-0.4   1.4  -1.3   0.7 | -0.4, 0.7

 -0.096   11.416  -16.464   11.500    7.186    4.897
-11.236  -15.825   14.797  -16.823   -9.918  -13.591
| -0.096, -13.591

-0.17  -0.08   0.16  -0.02  -0.05 | -0.17, -0.05

-0.11  -0.38   1.01  -1.36   0.01  -1.61 | -0.11, -1.61

-16.6    0.4   19.0    3.3   11.2
 16.3   11.4   14.7   -0.1    7.5
  3.5   16.9    3.7    2.9   -2.7
| -16.6, -2.7

-0.16   0.20   0.10  -0.03  -0.05  -0.09   0.00
-0.14   0.16   0.09  -0.04  -0.14  -0.08   0.01
| -0.16, 0.01

-1.6  -0.6   0.3  -0.1  -1.0   1.6
-1.5  -0.3   0.1  -0.1  -1.7   2.0
-1.2  -1.3   0.2  -0.1  -1.0   0.7
| -1.6, 0.7

-0.747  -1.248  -0.777   0.976 | -0.747, 0.976

  8.54   -0.07    6.85    9.02   11.41  -15.37 | 8.54, -15.37

 -3.64  -14.18    8.56   12.06 | -3.64, 12.06
---
Q:
array([[-314,  407, -914,  938, -426,  461, -360],
       [ 141,  503, -865,  714, -377,  211, -240]])
A: 407

Q:
array([[6451, 4721, 4970, 3706, 9200],
       [6341, 3968, 1617, 7333, 6063],
       [7589, 7675, 4264, 5630, 6006]])
A: 4721

Q:
array([[95, 51, 21, 57],
       [31, 45, 66, 68]])
A: 51

Q: array([5922, 8093, 6294, 4398, 6807, 6247, 1095])
A: 8093

Q:
array([[258, 495, 680,  21, 506],
       [669, 563, 487, 847, 588]])
A: 495

Q:
array([[ -9, -27,  -2,  24,  -4],
       [ 32, -25,  34,  -2, -34]])
A: -27
---
[[ 1.18 -2.83 -6.72  7.14]
 [-8.03 -1.72 -3.48  2.45]
 [ 2.99  2.03  5.60 -3.39]] Answer: -2.83

[[-2.92 -3.66  4.80  3.40 -1.62]
 [ 2.56  4.18 -7.09 -3.40  2.96]
 [-1.17 -2.78  4.83  2.16 -0.48]] Answer: -3.66

[[ 0.22  0.96  5.86  7.97  7.85  0.97  7.95]
 [ 0.00  0.01 -0.04  0.08  2.07  0.64  7.01]
 [ 0.17 -0.03  0.04  1.51  6.61  0.84  7.90]] Answer: 0.96

[[ 0.88 -1.72  0.41 -2.46  0.85 -1.30]
 [-1.03  1.53  0.00  2.53 -0.52  0.14]
 [-2.31 -7.11  0.24 -4.18  0.37 -4.87]] Answer: -1.72

[[ 2.26 -0.07 -1.79  5.09 -5.26]
 [-2.34 -0.77 -1.51  5.94 -6.34]
 [-2.12 -0.52 -2.30  7.99 -5.29]] Answer: -0.07

[[-0.36  5.36  5.09  0.43]
 [-2.53  0.05  5.26 -5.58]
 [ 1.98 -0.51 -1.74 -7.89]] Answer: 5.36
---
Q:
[[-3.71  6.38  6.79 -6.70  6.41  6.59  6.55]
 [-6.58  6.88 -6.13  6.48 -6.26 -6.85 -7.09]
 [ 6.35 -6.76  6.51 -6.32 -6.49  6.45 -6.41]]
A: 6.51

Q: [1.48 1.65 0.36 6.93]
A: 0.36

Q: [-4.09 -3.57 -6.61 -0.71  6.23  5.55]
A: -6.61

Q:
[[-3.66  3.08 -4.11 -3.63  3.15]
 [-0.68 -0.08 -3.32 -8.24 -4.87]
 [-4.98  1.89 -4.93 -8.31 -7.15]]
A: -4.93

Q: [-7.13 -3.62 -4.97 -5.92]
A: -4.97

Q: [-0.28  8.31 -1.76  2.57]
A: -1.76

Q:
[[-1.73  4.35  1.86  1.59  3.00 -1.26]
 [-6.44  0.99 -0.48  0.50  1.78  3.49]
 [-5.66 -1.42  1.34 -0.58  1.04  1.74]]
A: 1.34

Q: [ 6.13  2.04 -0.11 -1.60 -3.60 -4.32  5.99]
A: -0.11

Q: [ 0.82  0.71 -6.12 -3.05  0.59]
A: -6.12
---
[ 0.966  1.692  0.341 -1.207  1.240  0.830 -0.945] ans = 0.966

[-1.709 -0.786  0.159  1.489] ans = -0.786

[[ 15.1 -10.1  14.9  -7.2]
 [ 17.2 -10.6  19.6  -9.7]] ans = 15.1

[-18.511  10.493  14.249  13.838   5.803  15.870] ans = 13.838

[ 11.941   6.448 -11.649  -3.640] ans = -3.640

[[-0.190  0.013 -0.140 -0.055  0.230 -0.210 -0.122]
 [-0.024 -0.059 -0.004 -0.051 -0.157 -0.038 -0.029]
 [-0.015 -0.084  0.004 -0.053 -0.127 -0.050 -0.038]] ans = 0.004
---
[-4.58 -2.80  2.19  2.44 -8.61 -7.84] ans = 2.44

[[ 6.86  1.01 -4.37  1.10 -7.31 -5.46]
 [-4.10 -0.57  3.60  1.58  3.37  4.33]
 [-4.33 -3.27  3.17 -3.73  4.63  2.03]] ans = -3.73

[[-6.56 -3.99  1.98 -6.30 -5.34 -3.60 -2.39]
 [-4.26  6.69 -2.10 -0.22  6.26 -2.90  7.76]
 [-5.20 -7.21 -1.18 -1.53 -6.01 -1.25 -1.58]] ans = -6.01

[-6.69 -5.48 -4.39 -0.56] ans = -5.48

[[-5.17 -6.74 -0.29 -7.04]
 [-4.17 -5.15  3.73 -6.01]] ans = -5.15

[ 2.02  7.08 -1.43 -2.17] ans = 7.08
